A small network was shown many inputs. Here are its activations along a few directions, one row for each input.
Each table varies a few parts of the input and shows all the possible inputs, shuffled.
Descriptions start from the smaller parts, as in this example, which fits no table here: one of 6 places along a line, together with either a single point or one of 11 places along a line or (one of 3 separate values, together with one of 5 places around a ring).
Shared parts are said once, and a part with two or three values counts as separate values.

Other details of the inputs shift rows strongly along two fixed directions, in all tables alike. That doesn't count.

Rows:
R1: [-34 -33 -43 -37  15  -1  33 -14  30   5  -4 -43  18  55  -6]
R2: [-13 -10 -38 -47 -11   7  13 -24   0 -14  -5 -27   1  34 -11]
R3: [ 10  -1 -29  -9 -21 -30  33 -22  20  57 -24   4  51  -3 -15]
R4: [-10   2  45  17   2  49 -14 -15 -39 -66  45  24 -85 -22  15]
R5: [ 15  -6   2 -10 -21 -23  -7  -9  55  36 -47 -19  61   9  13]
R6: [ 13  37  -1  30  10 -36 -26  60 -16  20 -38  52  12   2 -17]
R7: [  9  31  -4  31   9 -23 -20  26  12  18  11   9 -12  11  -2]
R8: [-38  -6 -34 -16  28  18  10 -17  24  22  -5 -41  19  38  -4]
R9: [ 28  32   0  54  -4 -81 -23  42  27 104 -47  50  48 -53 -18]
R10: [ 11 -19  12   2 -16 -16   1  15 -10  48  -8   1  47 -24   9]
R11: [-10 -11 -46 -30 -33   0  37 -44  28  16  -3 -25  26  24   0]
R12: [ 57  71  51  94  20 -16 -42  90 -60 -40   6 104 -47 -42  -7]
R13: [-25 -31 -12 -28  -5  10  17 -53  26  44   4 -20  11   9  -7]
R14: [ -8  17  44  20  26  55 -15   6 -40 -69  52  16 -89  13   9]
R15: [ 17  26 -15  51   5 -37 -39  58  46 101 -60  34  28 -22 -32]
R16: [  4   4  45 -10   1  19   9 -15 -83 -78  29  34 -55 -24   3]
R17: [ 40  34  52  90  32 -24 -45  99 -60 -46 -15  90 -54 -70 -17]
R18: [  6 -18 -17 -53 -14  10   8 -36  61   6 -14 -64  44  46   6]
R19: [ -11   -1   29  -20  -11   39    8  -25  -71 -107   40   14  -73   -5
   15]
R20: [  8  33  18  84  18 -38 -46  65  -7  48 -55  68  19 -73 -16]
R21: [-15 -12 -43 -46 -11  17  18 -52  31  -9  36 -65 -18  40   5]
R22: [ -18  -25   31   -5    9   36   17  -16  -57 -108   46    6  -76  -14
   15]
R23: [-16 -35 -14 -38 -30  19  18 -20   8   7  16 -43  27  12  26]
R24: [-14   0  23   0  32  66  -7 -20 -51 -96  51 -14 -79 -11   7]
R25: [ 10   7   8 -15  -1  -9  -7   6  51  15 -18 -28  50  41   1]
R26: [ -9   3 -28  -4 -20 -25   3 -18  38  37  -3 -16  12  -1   5]
R27: [ -4 -13 -51 -50 -19  28  36 -53  18 -19  25 -48  -3  46  -2]
R28: [-13  -6  47  13  31  40  -3 -27 -66 -71  43  20 -56 -44   8]
R29: [ 18 -22  13 -26 -11 -18   8 -34  38  32 -31 -26  61  11  12]
R30: [-24 -46 -21 -32   4 -16  40 -34   6  18 -10 -23  26   6 -11]
R31: [ 39  25  -5  49  -8 -53 -41  98  25  98 -58  37  69 -42 -11]
R32: [-24 -26 -20 -59  -4  35  25 -15  16  -8  39 -61  19  54  25]
Each input here is: one of 4 places along a line, together with either one of 2 separate values or one of 6 places around a ring.
The inputs of R28 and R24 match in every part but the place on the line of 4. If R3 is changed in the same way as R28 into R24, which row does it become?
Answer: R27
Change only the choice among 2 separate values in R29. List by row number the other rows that result.
Answer: R10

Rows:
R33: [  1 -16 -17  -6 -13 -47  11   4  46  56  -5 -18  35  16   6]
R34: [ 28  34  11  38   3  -3 -21  46 -39 -25   4  38 -24 -12  -4]
R35: [  8  15  13  22  22   7 -14  13   7  13  -5   5   4   8  -1]
R36: [-11  -9 -19  -6 -21 -51   3  -7  29  71 -66  14  76 -11  -1]
R37: [  9  15  14  29  -2  -2 -28  42   9  24  -6  14  -4  -2   7]
R38: [-27  -7 -14  -7   8   8   5   8  -5  -7  22  -8 -23  10  -4]
R39: [ -8 -25 -49 -38 -14 -37  28 -47  73  45  -9 -62  45  32  -2]
R40: [ -4 -11  15  21 -17  -9   8   9 -13  11  -4  22   9 -39  14]
R41: [ 13  26   5  42  -4 -15 -24  47 -12  22  -4  39 -18 -14  -3]
R42: [ 11  16  46  40  14  25 -33  41 -36 -42  26  27 -57 -16  16]
R43: [ 11  19 -32 -11 -17  -9   3  13  14  19  -5  -5  25  20 -10]
R44: [-18 -18 -53 -31  -2   0   7 -31  66  47 -25 -61  37  37  -1]
R45: [ 21  27  52  47  19  11 -37  45 -36 -56  -2  47 -51 -15   3]
R46: [-33 -22 -25 -23   6   3   3   5  39  34  -2 -37  21  26  -2]
R47: [-24 -34 -35 -28 -28  -1  35 -60  34  22 -10 -45  38  -2   3]
R48: [ 36  48  61  48  17  21 -37  39 -31 -42  24  50 -40 -24   6]
R49: [  6  26 -31   2  -5 -22   3   3  39  67 -20   5  41  19 -17]
R50: [  8  -1  18   5  -7  -8  -2   3 -42 -25   1  21  13 -35  21]
R51: [-23 -30   1 -59 -18  26  24 -80 -14 -30  26 -53 -13   1   9]
R52: [-18  -4 -20 -36   4  37  28 -53   0 -23  39 -35 -21  47   5]
R53: [ -8   4 -56   0   6 -45   2  37  38  76 -46  -6  66  12 -29]
R54: [ 10 -17  25  -8   3   4   9 -26 -20   9   8  12   6 -21  -9]
R55: [-10 -13  23 -15 -15  -5   2 -14 -25  12   4   1   1 -24  10]
R56: [ 22   9  20  19  11 -34   5   1  12  13  10  11  11   2   2]
R57: [  9  11  32  48  -1 -16   4  12 -21  11 -12  44  18 -49   0]
R58: [ 18 -25   4 -23  -8  -2  14  -9 -20   3  -3   1  17 -18  -3]
R59: [-35 -33   3 -56  11  61  21 -56  -8 -89  45 -54 -50  55  16]
R60: [-16  -4   9  -4  17  10  -9  11   4 -31  -3  -2 -14  14  -6]
R61: [-22 -15 -24 -52  -5  60  27 -73 -10 -77  62 -55 -64  40  15]
R62: [ 10   5  16 -10   5  43  -4   2 -27 -68  35 -18 -32  18  16]
R63: [ -6   8 -17   7  12   7  -3  -5  -3 -16   8  -4 -31  -2  -5]
R64: [  3   8   9 -17 -11  20  -7  -5  15 -29   4  -7 -11  30   4]
R65: [-14 -14 -41 -38  -7  18   9 -41  53  16  -3 -62  17  38   6]
R66: [  1 -33 -21 -29 -17 -11  12 -42  23  42 -18 -24  31 -14 -15]
R67: [ -4   7 -48  -1 -15 -40   1   9  51  77 -57   0  50  33 -22]
R68: [  0 -17  16  -7 -11  21  28 -17 -40 -57  23  -2  -9 -23  21]
R69: [-33 -13 -56 -33  15 -12  28 -26  46  58 -13 -37  43  41 -19]
R70: [  5  12 -36  14   6 -32  -4  38  14  48 -34   6  37   6 -19]
R71: [  5 -28   0  -7 -14   9  15 -33   0  -8   4  -6  -3 -30  -4]
R72: [-19 -16  10 -18  -4   8  15 -52 -17  -6  15  -8  20  -6  16]
R73: [  9   6  29  36 -13 -23   2  20 -18  -4 -33  48   8 -43   3]
R74: [  4   7  11   8  -3 -43  -3  -2   5  78 -41  16  60 -28 -14]
R75: [ 23  23 -16   5 -13 -17 -18  40  33  42 -29  -1  52  10  -7]
R76: [  0  17  16  34  12   3 -18  39 -35 -20  19  33 -49 -17   1]
R77: [ 19  15   3  24  11  -5 -21  45  -3   5 -17   7  14  -1  -1]
R78: [ -7  -9  -7 -22 -18 -47   7 -11  22  70 -61   2  60  -8 -10]
R79: [-13   8  -8   9  14 -15  -5  22   0  -3 -16  21  -9   5 -20]
R80: [ 19 -11  37  32  -6   1  -4  26 -35  -5   5  47 -20 -55   6]
R81: [ 25  44  24  31  -1  15 -24  21 -31 -53  29  38 -61 -29  -1]
R82: [ 12  33  10  49  28 -17 -18  39 -15  19 -11  45  -8 -17 -15]
R83: [-16  -1 -41 -28 -26  -3  11 -10  37  45   6 -24  17  35  -2]
R84: [-23 -13 -44 -18  -9  -4  13  -9  28  45  -3 -28  12  34  -2]
R85: [ -5 -38   9 -47 -13  14  24 -49 -12 -19   2 -12  -6   7  -2]
R86: [ 23  34  42  39  -5   9 -39  54 -12 -12  16  37 -30 -21  11]
R87: [ -5  10  -7  19  27 -20 -13  29  33  54 -30   5  40   2 -17]
R88: [-25 -13 -11 -42  14  56  33 -64 -19 -59  58 -40 -48  49  12]
R89: [  5 -14  26 -25   1   3  21 -31 -11 -74  38 -12 -43  26  19]
R90: [ 26  37  32  49  21  -3 -32  41  -3  14 -11  36  -1 -14  -3]
R91: [ 24  40  14  58  14 -10 -33  41 -25 -14  -6  47 -42 -37  -8]
R92: [ 17  24  22  46  23   1 -37  39  -8 -17  -9  25 -28 -32  -2]
R93: [ 12  29  -6  13 -14 -18 -12  23  10  11 -20  31   0  10 -14]
R94: [ -4  17 -18  24  17 -18 -14  24   8  13 -14  14  -9 -19 -18]
R95: [-35 -29  -8 -50  17  61  17 -56  -1 -82  54 -66 -52  30  14]
R96: [  5  12  12 -16  -4  43 -10 -22   3 -60  38 -22 -43   8  14]
R97: [ 17  31  34  46  13   2 -25  38 -46 -50   3  56 -58 -15  -6]
R98: [-15 -16 -23  -1 -24 -46  -2   0  28  88 -43   6  74 -21   6]
R99: [  0   1   9  15 -13 -15 -13 -18 -13   2 -12  13  14 -43   6]
R100: [-17 -33   8 -73 -12  36  37 -65 -41 -59  40 -50 -13  12  22]
R101: [ 11 -16 -31 -27 -10 -41  27  -6  38  29  -7 -37  52  30   3]
R102: [ -5 -38   3 -28 -15  12  32 -36  -3 -17  -5  -3  -1  -1   2]
R103: [  4 -39 -30 -32 -18  -6  36 -19  16  31 -18 -20  49  -4  -2]
R104: [ 24  -1  43  39   8   2   1  10 -35  -9   5  50  -9 -51  -5]
R105: [  8 -22   0   0 -16 -31  -3  10   9  70 -27  17  37 -29  -9]
R106: [ 13  20  14  32  23 -12 -27  65 -11  -4 -16  23  10 -20 -11]
R107: [ 27  29  31  49  22  -4 -36  70 -31 -23  -8  37 -11 -27  -4]
R108: [  2   3  12  -2   1  18 -11   1   4 -29  -3  -3 -18  26   5]
R109: [ -8  -4 -28 -23   1  18  15 -12 -12 -24  19 -27 -10  32   1]
R110: [-10  -4  28   8  15  35 -14  15 -24 -47  37  -3 -52   3  16]
R111: [-30 -24   7 -48  25  70  25 -62 -11 -73  61 -57 -44  49  19]
R112: [-12   2  -8  -1   9   3   1   1  -8 -22  -2   8 -25  19  -9]
What is each input in this table made of?
Answer: one of 5 separate values, together with either a single point or one of 5 places around a ring or (one of 2 separate values, together with one of 5 places along a line)
The inputs of R43 and R83 match in every part but the choice among 5 separate values. If R100 is changed in the same way as R43 into R83, which row does it become?
Answer: R55
The inputs of R67 and R34 match in every part but the choice among 5 separate values. If R112 is changed in the same way as R67 into R34, which row does it become?
Answer: R70
Start at R85 and move only the place on the ring of 5, one step at a time. The first step leads to R102. Which rows follow, in order?
Answer: R73, R36, R78
Change only the choice among 5 separate values in R60. List by row number the other rows that result.
Answer: R46, R87, R95, R106

Rows:
R113: [  4 -31 -16 -57 -36  -6  36 -29   0   8   2 -27  45  10  19]
R114: [ 13  29  34  39  33  -7 -50  71  20 -11 -35  18  13   9  -4]
R115: [-36 -40 -37 -28  18  23  19 -22  -2  27  -7 -37  10  16 -13]
R116: [ -4  27   2  11   8  45  -2  10 -54 -85  69  16 -99  12   6]
R117: [-17 -11 -33  12  10 -21 -10  48  33  83 -41  -6  57   0 -15]
R118: [ 19  17  84  37   0  50 -25   2 -62 -89  78  33 -82 -59  29]
R119: [-29  12 -34  16  16 -10  13 -15 -26 -21   6  27 -60  -6 -23]
R120: [ 36  -4  15 -16 -31 -23   8  17  -8   1  -4  -3  46  -4  19]
R121: [ 61  22  15  17 -23 -55 -18  48  32  32 -71  23  83  -7   8]
R122: [-12 -38  11 -65 -18  72  21 -84  12 -43  75 -86 -31  41  44]
R123: [ -9  27 -59 -31  -4  -9   1  -5  81  23 -17 -45  31  90 -19]
R124: [  5  16   7  37  28 -27 -30  79  21  46 -31  19  35  -6  -6]
R125: [ 27  -4  51   7 -13   5   4  -3 -85 -60  15  49 -35 -47  16]
R126: [  5  36 -41  49   7 -39 -14  43  -5  57 -32  42 -10 -12 -29]
R127: [ -53  -47   -8  -53    2   34   49 -120   13  -24   38  -49  -21    5
    4]
R128: [-22 -25 -33 -19 -18 -17  14 -49  56  93 -24 -33  57  -8  -5]
R129: [ 41  31  47  40  -9 -16 -50  31  50  30 -35  12  25 -16   7]
R130: [ 25  55   3  48  10   1 -28  63 -17 -23  23  40 -48   9  -7]
R131: [-71 -64 -49 -61  22  27  47 -73   6  -3   5 -57  -2  28 -16]
R132: [ 16  -7  44  18  -3 -27  14 -12 -65 -41 -14  66 -15 -55 -12]
What is each input in this table made of?
Answer: one of 4 places along a line, together with one of 5 places along a line
The inputs of R125 and R120 match in every part but the place on the line of 5. If R128 is changed in the same way as R125 into R120, which row does it become?
Answer: R122
Start at R116 and move only the place on the line of 4, one step at a time. The first step leads to R117. Which rows follow, in order?
Answer: R118, R113
Change only the place on the line of 5 in R124. List by row number the other rows that result.
Answer: R114, R115, R117, R131
Change only the place on the line of 5 in R119. List by row number the other rows that result.
Answer: R116, R123, R126, R130
